Small tables with named rows and columns. After each table, cells are looked up by row and column.

rorobil =
|  | nug | besubob | dudi | pep | fak | faf | sitaben | vidune | mal | fitufu |
|---|---|---|---|---|---|---|---|---|---|---|
| gilesem | 78 | 145 | 86 | 130 | 108 | 130 | 110 | 117 | 145 | 142 |
| pepur | 80 | 149 | 108 | 154 | 75 | 147 | 178 | 125 | 92 | 101 |
| pezu | 115 | 76 | 133 | 107 | 132 | 119 | 112 | 210 | 174 | 70 |
| kem | 99 | 53 | 173 | 123 | 136 | 147 | 127 | 87 | 119 | 123 |
| kag | 115 | 59 | 136 | 78 | 151 | 125 | 82 | 180 | 166 | 89 |
| suvevet | 97 | 167 | 86 | 105 | 175 | 138 | 74 | 133 | 119 | 148 |

fitufu of kag: 89
vidune of pezu: 210
fak of gilesem: 108
mal of kag: 166
dudi of suvevet: 86
dudi of kem: 173
fitufu of gilesem: 142
besubob of suvevet: 167
besubob of gilesem: 145
vidune of suvevet: 133
pep of suvevet: 105
faf of pepur: 147

zuf =
|  | mibaz | forir | buri | bazozef | mesena | nubi | fab | bikip | sigake | rugot |
|---|---|---|---|---|---|---|---|---|---|---|
| nukuret | 2527 | 6955 | -628 | -1660 | 1771 | -345 | 1128 | 932 | 1004 | -2992 |
| risinag | 2786 | 6739 | -2335 | -450 | 2454 | 2618 | 3714 | 932 | 1102 | -5793 |
| semegeb | 123 | -2871 | -254 | 3627 | 1702 | 6118 | 5050 | 932 | 802 | -810 |
| fero | 1695 | 3988 | 1411 | -1444 | 576 | -2482 | -1142 | 932 | 689 | 839 |
| zup | 823 | 333 | -1202 | 2341 | 2597 | 5810 | 4695 | 932 | 1064 | -3048 |
| bubo | 897 | -436 | -437 | 2224 | 1854 | 4481 | 3703 | 932 | 1175 | -1454 |
| tesik | -276 | -2409 | 2379 | 1763 | -304 | 43 | -340 | 932 | 861 | 3939 |
| lalag | 1649 | 4589 | 1374 | -1867 | 380 | -3170 | -2095 | 932 | 1060 | 911 |
| gemat | 555 | -1040 | -143 | 2337 | 1357 | 3520 | 2925 | 932 | 946 | -229 |
| vofufuz | -1176 | -6633 | 2204 | 4088 | 43 | 3655 | 1982 | 932 | 1023 | 4404 |
| luvan | 1465 | 3725 | 2623 | -1765 | 51 | -4382 | -3102 | 932 | 1022 | 2547 |
| gad | 15 | -2430 | 1640 | 2454 | 596 | 1571 | 1444 | 932 | 856 | 2750 |

What is the mesena of risinag in zuf? 2454
What is the mibaz of nukuret in zuf? 2527
What is the bikip of lalag in zuf? 932
What is the rugot of risinag in zuf? -5793
What is the forir of gad in zuf? -2430
What is the forir of luvan in zuf? 3725
What is the fab of nukuret in zuf? 1128
What is the forir of risinag in zuf? 6739
What is the mesena of bubo in zuf? 1854
What is the buri of gemat in zuf? -143
What is the buri of fero in zuf? 1411

zupad.csv
,pim,rareb,rep,mes,vomi
pok,159,96,206,90,164
pipop,67,33,96,43,93
povizu,58,108,68,127,66
potukev,147,158,126,124,118
fipobe,121,99,73,55,108

pok, rareb => 96
povizu, mes => 127
povizu, rep => 68
pok, pim => 159
povizu, pim => 58
fipobe, vomi => 108
pok, rep => 206
pipop, rep => 96
fipobe, mes => 55
potukev, rareb => 158
fipobe, rareb => 99
pok, mes => 90
pipop, rareb => 33
fipobe, pim => 121

sel:
            sos  gugavu   lizez  dabitub  gelifu     doz  meroko     lon     zad  dovelo
vabo      -7485   33414    1202    -7599    3323   45489  -30900   68316   47753   -6254
tesiser  -42356    9476    2314   -34864   10630   36640  -11921   -6449  -57139   55773
fupan     75553  -21414   26826    31184  -62500  -68756   58451  -68951  -60655    6761
mez       17975  -17996   -7999    41579   29982  -19143    5920   -9219     755  -44136
remap     28099   -6488    1892    24706   -4664  -17505   21223   -8183   12186  -19833
goteki    73709    -408  -53404    41673   46448  -66115   -8135    1033   21780  -57139
fal       55316  -14740  -31921    38483   29084  -62400   15016  -50873  -39077  -23884
fuzeniz   17097  -32279    4001    54778   18763  -19339   38356  -48936  -26040  -39259
vor       75686   -4732  -14580    37753  -10435  -55590   23724    -123   32569  -43391
domotof   15282  -17161   20103    24326  -16738  -16530   32837  -27185  -23077   -8546
basov     48466   -1828  -20892    23296   17713  -45638   -8001   10568   13584  -35762
runi       8294    1906   21085    -3749  -26949   -6528   20672  -19358  -23362   24861

What is the dovelo of tesiser in sel? 55773
What is the lizez of remap in sel? 1892
What is the dovelo of goteki in sel? -57139
What is the dabitub of fal in sel? 38483
What is the zad of runi in sel? -23362
What is the dabitub of fupan in sel? 31184
What is the zad of fal in sel? -39077
What is the meroko of fupan in sel? 58451
What is the dabitub of domotof in sel? 24326
What is the dabitub of basov in sel? 23296
What is the dabitub of tesiser in sel? -34864
What is the doz of remap in sel? -17505
What is the dovelo of remap in sel? -19833
What is the lon of mez in sel? -9219
What is the lizez of basov in sel? -20892
What is the meroko of remap in sel? 21223
What is the gugavu of runi in sel? 1906
What is the zad of vor in sel? 32569
Which row has the largest sos? vor

